A small network was shown many inputs. Here are its activations along a few directions, one row for each input.
In each table, some parts of the input vary, and every possible input appears once, in random order.
Descriptions start from the smaller parts, as in this example, which fits no table here: one of 4 places along a line, together with either a single point or one of 9 places along a line or (one of 2 separate values, together with one of 5 places around a ring).
Shared parts are said once, and a part with two or three values counts as separate values.
(in the rows, 128 means zero)

Other details of the inputs vary at random and push rows far along two fixed directions, the same in every table; ignore that.

Table:
x1: [138 179 104 162 139 189 138 151 158 164 145]
x2: [ 47  17 156 139 114 188  97  89 147 139 152]
x3: [155 154 134 122 132 106 125 116 121  41  90]
x4: [150 155 103 141 130 147 143 168 150 210 126]
x5: [ 84 112 150 130 134  95 114 154 135 164 123]
x6: [ 75  38 115 144  82 104  71  98 182 105 130]
x7: [169 162 141  96 142  96 128 176 117 123  84]
x8: [ 30  49 178 166 100 107 105 141 191 129 153]
x9: [ 94  55 155 149  51  88 148  80 157 137 132]
x10: [186 183  78 135 105  73 138  39 114  43 119]
x11: [150 173  80 132 150  49 109  60 101  30 100]
x12: [144 174 149 122 151 190 154 130 120 163 173]
x13: [ 90  48 179 145  80  91 121 130 181  67 108]
x14: [ 66  59 176 169  54 130 134 120 204 142 171]
x15: [114 166 104 121 154 187  72 159 139 153 141]
x16: [137 146 148 105 142 160 156 181  79 172 138]
x17: [104 154 144 104 182 142 135 161  93 185 129]
x18: [142 153 178 104 177 187 141 174 112 125 127]
x19: [136 173 124 114 195 129 125 118  91 115 137]
x20: [145 147 108 129 151 178 166 143 118 208 129]
x21: [153 151  77  94 144 108  78 143 117 163 104]
x22: [195 152  78 125 103  30 122 105 110  32 110]
x23: [156 155 110 138 111 103 129 114 102  53 126]
x24: [167 174 117 102 135 129 165 106  91 161 131]
x25: [ 71  30 157 181 101 192 161  80 166 148 158]
x26: [141 155 154 119 156 183 145 172  92 138 162]
x27: [172  89  50 167  76  27 136  23 160  39  96]
x28: [137 143 172  89 164 164 150 184 100 157 104]
x29: [121 132 107  87 165 175 101 152  99 198 123]
x30: [170 162 117 111 121  93 133 174  96 137 118]
Description of these inputs: one of 5 places around a ring, together with either one of 2 separate values or one of 4 places along a line.
Q: Change only the choice among 2 separate values in x15. List by row number the other rows that result.
A: x11
Q: Change only the place on the ring of 5 in x16. List by row number the other rows that result.
A: x22, x23, x26, x30

Table:
x31: [111 174 158 141 139 178 127 205 161 199 178]
x32: [ 83  31 160 140  81 100 129 104 159 109 102]
x33: [ 68  46 142 148  83  96 113  81 164 119 141]
x34: [ 85  67 148 121 112 137 172  74 100 105 122]
x35: [ 88  70 128 131 106 142 171  61 112 118 129]
x36: [102 167 163 131 146 218 143 155 103 226 147]
x37: [129 139 169 126 196 214 145 186  96 209 157]
x38: [221 220  68  80 161  51 115 128  79  99 101]
x39: [207 248  79  91 185  71 111 133  90  92 116]
x40: [110  69 154 144  88 101 142 115 154  98 107]
x41: [213 234  38  98 172  93  94 132  92 105 104]
x42: [139 156 159  96 154 244 134 160 128 200 171]
x43: [ 95 164 160 130 157 193 102 219 144 174 155]
x44: [103 147 161 116 159 174 113 200 156 186 128]
x45: [123 179 152 143 150 192 132 209 171 196 150]
x46: [199 218  50 116 160  87 101 111 101  78 109]
x47: [ 82  50 172 162  84 108 140 102 169  86 116]
x48: [ 98 145 150 120 150 179  97 208 138 176 144]
x49: [105 172 180 118 157 213 143 171  89 213 138]
x50: [109 154 161 140 136 180 118 212 142 158 154]
x51: [157 112 112 125  95  41 135  80 114  60 111]
x52: [ 86  37 141 150  76 108 128  95 171 125 111]
x53: [ 87  86 136 151 100  97 118  87 159 106 145]
x54: [ 99  58 135 135  85 102 112 118 131  98 114]
x55: [108 171 178 130 146 172 128 217 149 185 171]
x56: [155 100  71 130  91  62 110  72 115  69  98]
x57: [101  81 128 167  82 117 123 105 153  90 136]
x58: [ 99  33 179 114  91 165 142  60 126  95 139]
x59: [230 229  54 103 146  58 129 116  95  99 116]
x60: [205 220  61 113 169  81 117 103 119  88  93]
x61: [144 116 110 130 125  59 123  66 132  45  85]
x62: [111 156 146 119 137 170 116 207 151 222 165]
x63: [158 106  99 133  92  61 125  90 108  46  99]
x64: [116  46 135 157 132 138 150  61 109 127 135]
x65: [ 86  69 148 129 102  85 112  97 142 103 129]
x66: [ 72  24 156 142 117 140 172  72 106 103 132]
x67: [ 75  29 136 152 111 147 171  62 118 119 140]
x68: [106 150 141 127 152 179 112 187 168 199 136]
x69: [225 209  60 113 144  74 135 115 113  95  90]
x70: [231 235  45 109 151  92 118 144  91 101 109]
Q: The inputs of x60 and x61 match in every part but one. If x33 is changed in the same way as x60 into x61, which row does it become?
A: x65
Q: The inputs of x63 and x70 match in every part but one. If x43 is changed in the same way as x63 into x70, which row does it become?
A: x46
Q: What do these inputs look like to the network?
A: one of 2 separate values, together with either a single point or one of 4 places along a line or (one of 3 separate values, together with one of 5 places around a ring)
Q: Change only the choice among 2 separate values in x57. List by row number the other rows that result.
A: x50
Q: Change only the choice among 2 separate values in x68. List by row number the other rows that result.
A: x44
